A small network was shown many inputs. Here are its activations along a few directions, one row for each input.
In each table, some parts of the input vary, and every possible input appears once, in random order.
A made-up example of a description, with smaller parts first: one of 8 places around a ring, together with either a single point or one of 9 places along a line or (one of 2 separate values, together with one of 6 places along a line).
Shared parts are said once, and a part with two or three values counts as separate values.
(in the rows, 128 means zero)

Other details of the inputs shift rows strongly along two fixed directions, in all tables alike. That doesn't count.

Rows:
row 1: [ 81  95 183 104 180  79  64  92  98 118  38]
row 2: [ 95 145 140 212 124 194  49  79 151 128 194]
row 3: [ 75  64 155 111 199  64  60  72 112 131  63]
row 4: [131 133 152 201 206 202  88 105 128 131 183]
row 5: [ 59 156 105 190 164 200  80 109 127 122 194]
row 6: [170 108  97  74  93  44 179 138 108 144 155]
row 7: [180 139 119  70  99  51 206 121 130 129 109]
row 8: [127 129 178 187 186 230  75 141 132 125 131]
row 9: [ 13  76 132 141 180  53  60  82 121  98  54]
row 10: [ 89 144 147 175 150 240  69 127 124 143 125]
row 11: [166 145  83  75  66  51 195 125 123 128 105]
row 12: [ 86 127 187 127 186  65  98  69  91 118  61]
row 13: [ 66  64 168 132 205  61  83  70 121 131  52]
row 14: [124 138 145 138 183 247  72 101 143 140 137]
row 15: [149 158 157 180 201 221  93  89 136 117 155]
row 16: [188 132 145 106 100  47 184 165 109 111 114]
row 17: [220 144 113 136  99 229 181 200 172 135 187]
row 18: [ 78  97 160 135 203  44  98  51 105 129  83]
row 19: [174 140 127  67  81  53 175 155  97 132 125]
row 20: [154 145 110  89  58  51 183 154 100 130 110]
row 21: [148 168  70 125  58 231 174 202 168 122 194]
row 22: [212 184  93 106  93 224 176 160 139 154 222]
row 23: [ 90  96 170 108 192  82  98  62 133 117  28]
row 24: [102 142 122 162 159 247  77  98 147 140 121]
row 25: [174 162  63 147  69 201 180 178 136 169 239]
row 26: [109 125 111  89  56  62 165 189 124 101  94]
row 27: [139  86  83  94  70  54 173 164 134 149 110]
row 28: [171 129  95 167  25 200 134 186 186 148 225]
row 29: [119 154 104  93  54  44 179 168 104  96 126]
row 30: [127 151  79  77  65  38 190 140 128  92 115]
row 31: [105 141 179 170 178 238  85 127 129 145 129]
row 32: [174  73 123 110 114  49 174 176 141 125 114]
Each input here is: one of 2 separate values, together with either a single point or (one of 3 separate values, together with one of 5 places along a line).
Which other rows does row 9 become when the place on the line of 5 takes its other values? List them by row number.
Answer: row 3, row 13, row 27, row 32

Rows:
row 33: [132 154 107  97  99 112 154 126 119 124 122]
row 34: [159 136 132 110 115  99 154 137 119 131 132]
row 35: [119 138 110 159 128 179 115 125 136 143 187]
row 36: [ 86 141 163 166 200 175  68  73 112 119 124]
row 37: [157 111 127 108 120 111 155 152 130 136 116]
row 38: [154 132 134 155 148 227 117 142 152 147 166]
row 39: [161 127 124 109 126 101 160 132 119 136 133]
row 40: [127 137 111  94  93 120 151 147 130 123 103]
row 41: [140 142 119 118 107  97 156 135 122 124 134]
row 42: [134 130 104 120 103  93 147 135 127 124 145]
row 43: [135 126 123 116 101 107 150 157 133 124 117]
row 44: [ 75 102 151 141 153  90  80  93 123 109  72]
row 45: [ 73  98 141 137 159  86  80  96 124 111  77]
row 46: [160 142 130 146 147 192 129 123 139 144 172]
row 47: [114 128 115 168 127 214 104 145 148 146 182]
row 48: [137 134 113 123  96  95 148 132 125 123 140]
row 49: [153 119 136 109 110 110 147 156 129 131 115]
row 50: [ 88 106 163 127 172  95  90  97 117 109  66]
Describe the family of inputs behind these rows.
Answer: one of 2 separate values, together with either a single point or one of 8 places along a line
Changing only the choice among 2 separate values turns row 37 into row 39. The same change can be made to row 50. Which row results?
Answer: row 36
Which other rows does row 33 become when the choice among 2 separate values takes its other values? List them by row number.
Answer: row 40

Rows:
row 51: [121 148 113 136 116 161 117 116 136 128 148]
row 52: [140 146 128 142 141 170 135 128 134 139 154]
row 53: [112 145 126 143 118 164 126 130 126 137 152]
row 54: [122 122 111 113  95  84 150 141 114 130 115]
row 55: [156 129 131  88 108  94 158 144 121 131 119]
row 56: [131 141 113 110  93  78 150 138 124 107 125]
row 57: [139 128 146 131 141 176 115 136 131 136 138]
row 58: [129 118  97 102  96  89 148 133 126 126 117]
row 59: [ 77 101 166 128 190  25  72  39 101 105  55]
row 60: [114 139 113 133 122 163 119 120 137 132 149]
row 61: [137 120 136 159 143 161 108 126 136 137 159]
row 62: [137 127 143 138 145 176 129 130 136 129 134]
row 63: [137 136 135 134 149 175 132 137 136 134 137]
row 64: [ 72  85 171 128 196  40  79  56 114 110  31]
row 65: [110 145 122 140 127 155 122 131 130 117 152]
row 66: [164 139 131  92 103  91 154 139 119 127 117]
row 67: [148 105 125 113 112  78 151 134 130 130 135]
row 68: [125 109 110 104  97  87 142 132 138 124 112]
row 69: [138 138 128 144 138 161 128 122 130 139 174]
row 70: [111 137 116 143 130 154 117 134 122 117 145]
row 71: [140 127 144 147 145 178 120 133 140 128 128]
row 72: [132 129 127 146 147 157 119 129 133 141 165]
row 73: [162 140 119 109 104  84 165 134 126 128 122]
row 74: [152 115 112 111 112  81 157 136 117 131 139]
row 75: [102 128 136 152 129 162 109 127 130 135 138]
row 76: [158 122 123  91 110  97 155 150 113 132 114]
row 77: [142 144 136 131 140 175 141 130 132 131 144]
row 78: [164 140 126  99 104  93 171 137 125 121 114]
row 79: [105 126 136 160 129 161 100 128 130 134 131]
row 80: [155 113 125 118 111  87 152 145 137 129 109]
row 81: [106 129 128 149 134 158 107 131 134 115 142]
row 82: [149 122 117 106 118  84 161 148 132 135 115]
row 83: [107 137 120 142 135 151 113 139 132 120 143]
row 84: [126 108 112 111  99  86 131 133 140 124 105]
row 85: [158 123 119  98 112 100 172 146 120 125 113]
row 86: [109 133 113 138 133 163 108 125 142 135 141]
row 87: [138 139 122 146 146 171 128 129 125 139 146]
row 88: [130 140 117 113  85  83 153 136 119 127 122]
row 89: [ 37 103 171 172 209 117  26  58 118  96  64]
row 90: [106 138 126 148 128 163 116 137 130 140 144]
row 91: [138 135 138 126 145 171 117 142 129 140 139]
row 92: [140 126 148 140 143 175 103 136 133 135 131]
Changing only one part turns row 70 into row 65. The same change can be made to row 74. Which row results?
Answer: row 69
Changing only one part turns row 61 into row 72. The same change can be made to row 92. Which row results?
Answer: row 91
Describe the family of inputs behind these rows.
Answer: one of 6 places along a line, together with either one of 3 separate values or one of 4 places along a line
Which other rows does row 78 become when the place on the line of 6 takes its other values? List them by row number.
Answer: row 62, row 63, row 71, row 77, row 85
Which other rows agree with row 78 in the place on the line of 6? List them by row number.
Answer: row 51, row 56, row 59, row 66, row 73, row 88
